These are the activations of a small neural network, seen along a few directions. Each row is one input.
In each table, some parts of the input vary, and every possible input appears once, in random order.
Descriptions start from the smaller parts, as in this example, which fits no table here: one of 8 places around a ring, together with either a single point or one of 9 places along a line or (one of 3 separate values, together with one of 4 places along a line).
Shared parts are said once, and a part with two or three values counts as separate values.

Other details of the inputs shift rows strongly along two fixed directions, in all tables alike. That doesn't count.

A family of inputs:
row 1: [-39  48 -85  37   2  -8  43   7 -28 -24  11 -17 -16  44  -5 -37  -2]
row 2: [-49 -27  -5  31 -20  38  26 -19  16  -2 -21   5 -15  31  23 -24 -19]
row 3: [-33 -52 -32  -4 -43   5 -12  -7  35 -15  -8   0  -1  -5  29 -15 -32]
row 4: [-43  27  -8  19   7   8  32 -13 -42  -1  -6 -19  -7  30  15 -12  -1]
row 5: [-47  44 -65  40  13   2  53   8 -29 -15   4 -17 -16  51  -8 -38   4]
row 6: [-43 -25 -42  12 -34  22  15  -9  20 -16 -13   1  -7  18  18 -27 -21]
row 7: [  9  53  -8  -9  31 -34   9  17 -43   6  18 -22   4   1 -12   8  21]
row 8: [ -2 -61   4  14 -10  37  -4 -21  23  -4 -22  29  18  -3 -27 -25  -2]
row 9: [ 35  82  10   0  51 -20  20  21 -46   9  20 -12  -5  11 -27  20  36]
row 10: [ 29 -39  21 -16  -5 -28 -32  20  52  12   5  14   8 -31  -5   7  -3]
row 11: [-57  38 -73  27  11 -27  41   9 -47 -13   9 -32  -2  39  -1 -43  -2]
row 12: [ 48   8  24 -38   9 -47 -43  19   4  13  22  -5  11 -44  -3  34   8]
row 13: [ 61  31  40 -30  12  -1 -23   8   7   7  10  11  -1 -28  -8  46  19]
row 14: [ 12 -81  30 -24 -22 -24 -43  14  67  17  -6  15  15 -40  10  -4 -20]
row 15: [-59 -47   3   7 -42  38   3 -31   8  -4 -25  -4  -7  11  48 -12 -35]
row 16: [-14 -45  34 -30 -17   6 -20  -6  18  12 -15   1  15 -25  22   8 -13]
row 17: [ 33 -11 -17  18  23 -21  -6   9   1  -2  11  18  17  -6 -58 -23  19]
row 18: [ 78 -19  39 -14  27 -15 -36  10  15  14  11  29  23 -39 -58  15  30]
row 19: [ -2 -60  55  -8 -20  20 -20 -11  42  18 -20  15   0 -16  26   6 -19]
row 20: [-10 -53  34 -35 -33  18 -33 -13  28   7 -16   4   9 -31  34  18 -23]
row 21: [ 56  31  41 -36   9  -2 -27   4  -4   1  11   2  -1 -29   2  56  15]
row 22: [ 58  66  16  32  58   1  18  -3 -53   4  15  11   1  18 -62   9  46]
row 23: [ 37  77  -1   2  50 -39  15  30 -40   8  27 -15  -4   9 -32  12  33]
row 24: [ 63  12  37 -40   5 -19 -40  12  12   5  16   4   3 -40  -1  51  12]
row 25: [-45 -45  -4  18 -44  49  10 -30  30 -10 -27  10 -14  17  38 -16 -30]
row 26: [-51 -28 -20  18 -21  33  24 -10  19  -7 -21   4  -6  24  16 -27 -16]
row 27: [-34  39 -44   9   4  -8  23   1 -42 -11   8 -26  -7  23   8 -11  -2]
row 28: [  9  34  15   2  -2  19   6 -13 -22  -9   1  -6 -15  11  17  24  -1]
Description of these inputs: one of 4 places along a line, together with either a single point or one of 6 places around a ring.
Changing only the place on the line of 4 turns row 1 into row 13. The same change can be made to row 14. Which row results?
Answer: row 9
List by row number the other rows that have the place on the line of 4 in common with row 5.
Answer: row 6, row 7, row 18, row 23, row 24, row 27

A family of inputs:
row 29: [-42  23 -60  32   4  13  38  -5 -33 -19   0 -12  -6  40  -9 -34  -1]
row 30: [-17 -26  17  -6 -15  23  -4 -12  11   0 -14   3   0  -3  19   4 -12]
row 31: [ 28  38  17 -23  14 -17 -12  12 -12   4  14  -9  -1 -15   2  33  12]
row 32: [-43  27 -51  34   3  12  42  -2 -25 -11  -2 -10 -11  41  -3 -37  -2]
row 33: [-11 -36   8  -4 -11  -2  -7   0  20   4  -9   4   6  -6   8 -11 -13]
row 34: [ -2 -32   0   5 -17   9  -8  -6  29  -5  -8  12   0  -5   4  -5 -10]
row 35: [ 42  27  14  -9  19 -13  -7  10  -3   2  12   6   2 -11 -22  20  22]
row 36: [ 41  27  13 -10  22 -12  -8  11  -3   2  11   6   4 -12 -21  22  21]
row 37: [ 34  23  22  -6  25 -27  -9  15  -8  10  15  -2   2 -10 -14  18  16]
row 38: [-13 -25  17  -3 -18  20  -4 -13  11   1 -14   4  -2  -1  21   1 -15]
row 39: [-38  28 -57  35   1  13  42  -6 -24 -20  -3  -7  -9  41  -6 -34  -1]
row 40: [ 31  23  21 -13  28 -23  -8  16 -10  10  12  -3   6 -12 -17  18  18]
row 41: [-10 -36   5   2 -14   1 -12  -8  16   4  -7   7   6  -9   7  -8 -11]
row 42: [ -1  77 -36  25  37 -17  35   6 -62  -5  17 -17  -5  30 -25 -12  24]
row 43: [-13 -36   5  -5 -11   5 -11  -7  15   4 -10   6  11 -11   4  -8  -8]
row 44: [-39  24 -59  34   1  11  38  -7 -33 -19   0 -11  -8  40  -8 -36  -4]
row 45: [ 32  37  17 -17  12 -21 -13  10 -10   5  17  -8  -7 -14   6  33  11]
row 46: [ -4 -37  -2  -3 -17   9 -10  -5  18  -3  -6   7   5  -7   0  -8  -9]
row 47: [ -3 -36  -2   3 -17   6 -13  -6  20  -3  -5   8   1  -6   2  -7 -13]
row 48: [-15 -28   5 -15 -27   7 -13  -5  22  -1  -9  -1  -1 -11  30   4 -20]
row 49: [ 32  33  33 -13  18  -4  -6   3 -18   8   8  -3  -2  -9  -5  31  17]
row 50: [-13 -26  16   1 -18  18  -5 -15  13   2 -12   3  -4   0  22   4 -14]
row 51: [ 32  23  22 -12  25 -25  -7  16 -10  10  12  -3   5 -11 -17  17  18]
row 52: [-10 -32   4  -3 -14  10  -5  -1  24   4  -9   8   2  -5   4  -9  -8]
row 53: [ 30  37  18 -23  11 -18 -11  12 -12   5  14  -9  -3 -15   2  32  13]
row 54: [-12 -36   6  -5 -14   4 -10  -8  14   4  -9   5   9 -10   4  -9  -8]
row 55: [ -8 -31   4   4 -14   8  -7  -2  26   4  -6   9  -1  -4   7  -8 -11]
row 56: [-11 -32   3  -3 -11  11  -6  -1  24   4  -9   8   3  -6   4  -8  -9]
Changing only one part turns row 36 into row 35. The same change can be made to row 29. Which row results?
Answer: row 46
Describe the family of inputs behind these rows.
Answer: one of 4 places along a line, together with either one of 2 separate values or one of 5 places around a ring
Change only the choice among 2 separate values in row 30. List by row number the other rows that result.
Answer: row 31
List by row number the other rows that have the place on the line of 4 in common with row 50.
Answer: row 34, row 37, row 41, row 45, row 47, row 55

A family of inputs:
row 57: [ 49 -12  48 -31  10 -27 -38  14  20  19   9   8  12 -40  -6  29   9]
row 58: [-40  29 -48  28   9  -9  35   2 -33 -10   4 -18  -6  34  -3 -30   0]
row 59: [ 30 -26  16 -22 -13  -8 -29  10  42   3   3  13   3 -28   2  17  -4]
row 60: [-19  -4 -18  19   0  22  19 -12 -10  -8  -9   4   1  19 -11 -19   1]
row 61: [ 22  45   9   7  34  -6  15   8 -29   6  10  -4  -1  10 -24   8  24]
row 62: [-27 -59  -2   9 -43  47  -4 -27  37 -13 -25  18  -5   4  22 -12 -28]
row 63: [  5  44  -3   6  24 -10  17   7 -32   3   9 -10  -3  12 -11   2  16]
row 64: [-17  -9 -33  20  -1   1  13  -3  -5 -10  -1   2   3  15 -14 -27  -1]
row 65: [ 39 -19  36 -18  10 -20 -29  12  22  16   5  12  10 -29 -13  15   7]
row 66: [ 38  51 -24   1  19 -14   3  14 -15 -12  21   1  -6   1 -26  14  20]
row 67: [-45  31 -46  20   5  -9  32   1 -38 -10   4 -24  -6  32   7 -25  -3]
row 68: [-33   3 -22   5  -6  -5  12  -2 -15  -3  -1 -14  -1  12  13 -15 -10]
row 69: [  8  77 -10  14  24   3  28   0 -45  -7  13 -14 -19  26  -1  16  17]
row 70: [ 54 -18  47 -24  15 -29 -37  17  25  19  10  13  13 -38 -17  24  12]
row 71: [-31 -41 -18  16 -20  26   9 -16  14  -8 -17  10   4  12   0 -28 -14]
row 72: [ 18  36 -16  15  24  -7  12   4 -26  -4  11   0   0  11 -29  -3  20]
row 73: [ 46 -22  29 -17   6 -13 -32   6  22   9   5  17  13 -31 -20  15   8]
row 74: [-37 -42  10  -7 -42  33  -6 -23  23  -5 -21   0  -8   0  47   4 -31]
row 75: [-21 -30   0   0 -14   5  -2  -5  15   2  -9   2   3  -1  11 -12 -13]
row 76: [-47 -64  11 -10 -37  27  -7 -19  26   1 -25   2   5  -5  37 -12 -30]
row 77: [ 31  60  11   8  26   1  12   4 -26   0  13  -3 -14  11 -11  23  21]
row 78: [-37 -39 -16  16 -17  14  10  -8  17  -2 -14   5   1  12   7 -29 -15]
row 79: [  4 -31   3 -20 -26  -2 -23   4  39  -2  -3   6   1 -21  18   9 -15]
row 80: [ 63  56  43 -30  38 -38 -23  20 -26  17  25  -8   4 -28 -15  48  30]
row 81: [ -9 -36  26 -20 -18   5 -18  -6  18   8 -10   1   6 -18  21   8 -14]
row 82: [-41  34 -33  27  11  12  41  -6 -38  -8  -3 -16  -8  38   1 -23   3]
row 83: [-24  -1 -15  19   3  10  21  -4  -8  -1  -6  -1  -1  20  -5 -22  -1]
row 84: [ 18 -15  12 -33 -19 -10 -30   8  27   0   4   0   1 -29  20  26 -11]
Describe the family of inputs behind these rows.
Answer: one of 4 places along a line, together with either one of 2 separate values or one of 5 places along a line
Changing only the place on the line of 4 turns row 83 into row 63. The same change can be made to row 77. Which row results?
Answer: row 69
Change only the place on the line of 5 in row 57. List by row number the other rows that result.
Answer: row 58, row 63, row 75, row 82

A family of inputs:
row 85: [  4 -56  32 -40 -33 -12 -43   4  54  12  -3   0   4 -40  37  19 -28]
row 86: [-55 -26 -51   5 -36   7  14  -3  25 -17  -8 -10  -7  16  30 -27 -30]
row 87: [-44 -32 -25  21 -28  46  18 -28   4 -13 -22   9  -2  21  10 -29 -17]
row 88: [ 40  42  27 -13  10   4  -6   7  -5   0   7   4 -12  -8   3  41  16]
row 89: [-12  36 -23   4  24 -25  18  12 -40  -1  13 -22   4  14 -13 -10  12]
row 90: [-64 -24   0  15 -24  33  22 -25  -5   0 -24  -9  -6  24  38 -20 -24]
row 91: [  3  50 -30  30  13  16  29  -7 -37 -19   5  -1 -14  31 -16  -3  15]
row 92: [ 19  30  23 -23  21 -41 -13  17 -17  17  15 -16   5 -18   4  20  11]
row 93: [ 67  -9  24  -5  37 -42 -27  28  20  19  18  21  20 -31 -56   2  29]
row 94: [ -2  43 -57  20  13 -20  21  10 -27 -19  18 -11  -5  21 -21 -15  10]
row 95: [-17  46  -8  20  25  13  33  -6 -55  -5  -1 -13  -6  31  -8  -4  15]
row 96: [ -9 -38  38 -17 -32  28 -19 -15  32   6 -16   5  -8 -14  42  21 -24]
row 97: [ -2 -60  -1 -20 -27  -1 -29  -5  41   1  -6  11  16 -29   3  -9 -18]
row 98: [ 72  -2  51   5  37  -6 -18  12  11  19   4  32  12 -20 -52  13  33]
Changing only one part turns row 97 into row 87. The same change can be made to row 93. Which row results?
Answer: row 98
Describe the family of inputs behind these rows.
Answer: one of 2 separate values, together with either a single point or one of 6 places around a ring
Change only the place on the ring of 6 in row 96. List by row number the other rows that result.
Answer: row 87, row 88, row 90, row 91, row 95
